Each row below holds a small network's activations on one input, seen along a few directions.
In each table, some parts of the input vary, and every possible input appears once, in random order.
Descriptions start from the smaller parts, as in this example, which fits no table here: one of 2 separate values, together with either a single point or one of 11 places around a ring or (one of 4 places along a line, together with one of 8 places around a ring).
Shared parts are said once, and a part with two or three values counts as separate values.

Rows:
x1: [-69.7,23.1,-18.3,-25.5,-30.3,10.8,25.3,-3.3,-21.5,2.4,12.4,23.2,19.6]
x2: [-15.6,-16.2,19.8,-7.8,-17.6,25.1,35.7,47.3,-1.7,-12.7,4.3,-6.8,16.9]
x3: [10.8,-0.9,2.4,12.0,43.6,-20.5,18.8,-2.5,34.9,7.3,-36.1,-3.3,15.7]
x4: [-0.5,-35.6,29.9,9.9,10.7,-23.9,-13.1,24.9,-25.7,-7.0,2.8,-21.6,-14.9]
x5: [4.2,-0.5,23.5,18.6,-6.6,6.7,35.7,32.0,2.4,-19.5,16.9,-16.1,17.6]
x6: [-6.4,-19.9,-17.6,-24.5,25.5,2.4,29.8,9.8,59.3,7.6,-25.4,9.4,34.7]
x7: [-49.2,38.3,-15.3,0.3,-20.1,-7.9,25.9,-17.9,-18.3,-4.9,24.3,14.6,20.4]
x8: [3.3,-30.6,-2.7,-3.6,47.8,-40.6,-18.0,-6.9,23.7,9.9,-40.2,-14.3,9.6]
x9: [-45.6,34.0,-3.7,6.0,-6.3,-18.2,14.1,-20.2,-36.2,4.6,14.8,20.2,-4.5]
x10: [30.9,26.3,-26.1,-12.4,-47.3,35.3,-64.7,-47.8,-33.5,8.9,31.8,18.4,-51.9]
x11: [80.4,-5.8,17.5,14.7,-42.3,57.2,-57.8,10.4,-23.9,-6.2,9.9,-18.7,-47.6]
x12: [13.0,-12.2,31.2,20.4,14.5,-9.0,21.7,24.5,-4.3,-8.5,20.8,-1.2,-13.8]
x13: [89.9,-7.0,-20.1,-5.7,0.7,30.8,-63.4,-25.4,40.0,12.7,-20.5,-2.9,-31.2]
x14: [-53.2,4.1,-10.5,-8.9,-1.6,-37.6,-21.5,-24.6,-47.5,7.1,10.8,8.0,-11.6]
x15: [7.8,3.0,-9.9,6.4,29.2,-10.5,31.5,-0.2,52.3,-1.7,-26.6,-8.8,41.1]
Question: Describe the family of inputs behind these rows.
Answer: one of 3 separate values, together with either a single point or one of 4 places along a line

Rows:
x16: [18.2,-2.5,-42.9,-8.8,55.9,-35.6,5.5,-24.0,81.6,11.0,-46.8,-0.6,40.7]
x17: [19.7,-39.4,14.5,9.2,62.6,-32.5,27.3,31.4,59.6,2.2,-65.0,-29.0,37.8]
x18: [-66.7,18.5,-22.2,-33.3,-28.5,-7.2,15.3,-9.1,-31.6,1.9,15.5,16.7,7.0]
x19: [26.6,-28.2,18.3,10.6,2.6,13.6,-43.6,-0.9,-26.8,7.5,-22.1,-22.3,-25.3]
x20: [41.3,-10.5,23.2,7.2,-19.5,38.4,-16.2,42.6,4.3,-6.5,-20.2,-18.9,-4.4]
x21: [20.5,-5.3,26.8,16.9,-15.6,12.2,38.5,36.6,3.2,-29.6,45.6,-14.8,9.4]
x22: [-19.8,-21.6,12.1,9.4,-1.8,-19.6,-17.8,-1.6,-37.8,-6.0,31.3,-7.0,-11.1]
x23: [66.0,-18.8,35.9,18.8,-5.4,52.4,15.4,34.9,13.7,-11.8,-7.6,-20.4,-11.8]
x24: [-69.3,22.7,-20.0,-12.6,-19.3,-19.6,-0.5,-30.1,-45.6,2.7,15.3,12.2,11.4]
x25: [-10.1,2.3,28.4,28.2,8.2,-30.7,-4.1,3.8,-45.0,-5.0,29.0,1.1,-29.5]
x26: [34.1,30.4,-18.2,8.9,3.7,-3.5,-50.6,-52.7,-8.9,18.2,-7.9,15.5,-37.7]
x27: [61.5,20.9,-21.7,1.3,-20.0,39.6,-7.5,-20.5,39.5,-4.7,8.1,-1.9,-2.9]
x28: [-81.4,5.6,-15.7,-15.7,50.4,-55.7,72.6,-0.9,46.7,2.9,-26.6,9.6,64.9]
x29: [-16.7,-26.5,10.8,-11.7,-11.4,-7.6,-1.8,19.3,-23.7,-8.6,31.0,-1.5,-15.6]
x30: [-30.8,30.9,-3.8,-0.8,-27.3,20.8,58.7,6.1,-3.6,-11.8,30.6,10.8,22.8]
x31: [-56.2,27.5,-9.4,-12.8,-29.6,21.8,33.2,9.1,-14.0,2.5,18.8,32.4,18.8]
x32: [-60.5,44.9,-3.9,7.6,-10.1,-30.5,13.2,-24.9,-51.6,3.0,12.6,19.7,-8.6]
x33: [25.2,7.8,-34.1,-10.6,-5.4,7.6,-64.2,-58.1,-2.0,16.5,-5.8,7.9,-19.3]
x34: [38.1,17.6,-28.1,-10.4,-22.0,40.9,-34.0,-17.7,30.1,9.7,-3.4,18.5,-7.5]
x35: [29.7,-26.9,13.9,-11.1,-12.9,17.6,-30.7,21.7,-12.5,-2.0,-23.1,-25.6,-23.8]
x36: [-4.9,-9.5,20.4,6.8,-18.1,13.7,12.9,40.6,-6.6,-12.6,34.0,5.0,4.4]
x37: [27.6,2.1,-35.9,-30.2,-15.2,19.5,-48.4,-38.2,12.5,13.2,-6.7,13.2,-25.1]
x38: [-29.0,-38.4,17.6,4.5,66.3,-57.9,56.8,27.7,53.1,-2.6,-12.7,-6.6,47.5]
x39: [36.8,-3.6,34.1,28.5,12.7,2.4,-30.0,4.9,-34.7,10.0,-23.8,-14.0,-42.0]
Question: Describe the family of inputs behind these rows.
Answer: one of 4 places along a line, together with either a single point or one of 5 places along a line
Question: Changing only the place on the line of 4 turns x39 into x32. The same change can be made to x19. Which row results?
Answer: x24
Question: Start at x21 and move only the place on the line of 5, one step at a time. The first step leads to x36. Which rows follow, in order?
Answer: x29, x22, x25
Question: Change only the place on the line of 5 in x34. List by row number the other rows that result.
Answer: x26, x27, x33, x37

Rows:
x40: [29.5,-12.3,27.5,13.1,-31.4,49.0,-6.4,20.5,-30.0,-11.1,11.8,-17.5,-14.8]
x41: [45.4,17.4,-15.3,-2.2,-43.1,33.6,-34.9,-20.3,-9.5,-10.2,37.4,1.8,-30.6]
x42: [-20.9,35.6,-6.4,15.0,5.4,-38.1,-5.2,-32.3,-28.7,3.8,-1.3,2.1,-7.4]
x43: [11.0,-18.9,-5.8,-2.4,49.4,-0.8,50.1,19.5,89.6,2.2,-37.3,-2.7,59.4]
x44: [-55.9,28.9,-12.8,-22.9,-32.4,10.8,31.1,-12.4,-30.1,0.5,43.0,33.0,-8.2]
x45: [12.7,7.9,4.5,11.7,2.5,16.8,64.2,31.7,43.8,-14.0,17.1,6.0,30.8]
x46: [50.3,7.7,13.1,13.1,-29.0,47.3,-38.2,10.7,-14.9,1.8,7.8,7.1,-35.9]
x47: [45.1,-11.9,-29.8,-12.6,-1.0,15.3,-47.6,-31.1,33.6,8.4,-13.9,-6.0,-4.4]
x48: [-56.8,-0.5,-31.5,-33.8,13.3,-8.8,18.9,-21.8,9.4,15.8,-10.9,29.2,21.3]
x49: [46.8,-14.7,-4.3,-12.8,1.1,18.0,-44.0,7.7,18.7,14.0,-39.5,-4.0,-25.9]
x50: [-44.8,-0.5,13.9,-4.9,-38.9,8.8,13.3,30.9,-36.5,-12.4,39.8,4.4,8.0]
x51: [-64.3,10.9,-5.0,-9.4,19.9,-45.9,32.7,-20.6,-22.2,5.0,16.8,23.6,-0.7]
x52: [26.5,-37.7,11.4,-6.7,8.2,25.4,-16.6,13.8,10.0,3.5,-39.7,-28.5,3.6]
x53: [-48.7,-22.6,-5.6,-34.1,-4.2,-22.7,6.6,28.4,-3.0,-3.1,-12.9,-5.8,20.1]
x54: [43.8,-10.0,20.5,25.5,23.3,-6.5,-37.8,3.8,-5.7,9.9,-16.1,-5.6,-30.4]
x55: [19.4,-27.5,33.9,18.9,16.1,-12.5,-2.1,17.2,-24.7,-8.0,-10.8,-32.8,-18.3]
x56: [40.2,0.1,-9.2,9.8,8.3,-20.9,-34.0,-27.3,-2.4,-2.1,13.6,-9.6,-23.4]
x57: [-13.0,49.6,-13.8,10.5,-38.0,22.1,-9.7,-27.3,-32.6,0.3,21.9,14.0,-6.9]
x58: [4.6,-9.5,22.9,30.2,63.3,-32.5,60.6,17.1,61.8,-6.9,-13.0,-5.9,46.6]
x59: [-14.5,24.0,-30.1,-7.7,-2.2,-2.3,-18.6,-34.5,3.8,14.1,-28.3,6.9,12.6]
x60: [-56.4,-16.0,22.0,1.7,9.4,-56.1,17.5,26.4,-30.4,-11.5,14.8,-10.0,4.8]
Question: Changing only one part turns x53 into x50. The same change can be made to x48. Which row results?
Answer: x44
Question: Describe the family of inputs behind these rows.
Answer: one of 3 separate values, together with either a single point or one of 6 places around a ring
Question: List by row number the other rows that have the choice among 3 separate values in common with x60.
Answer: x42, x51, x54, x55, x56, x58
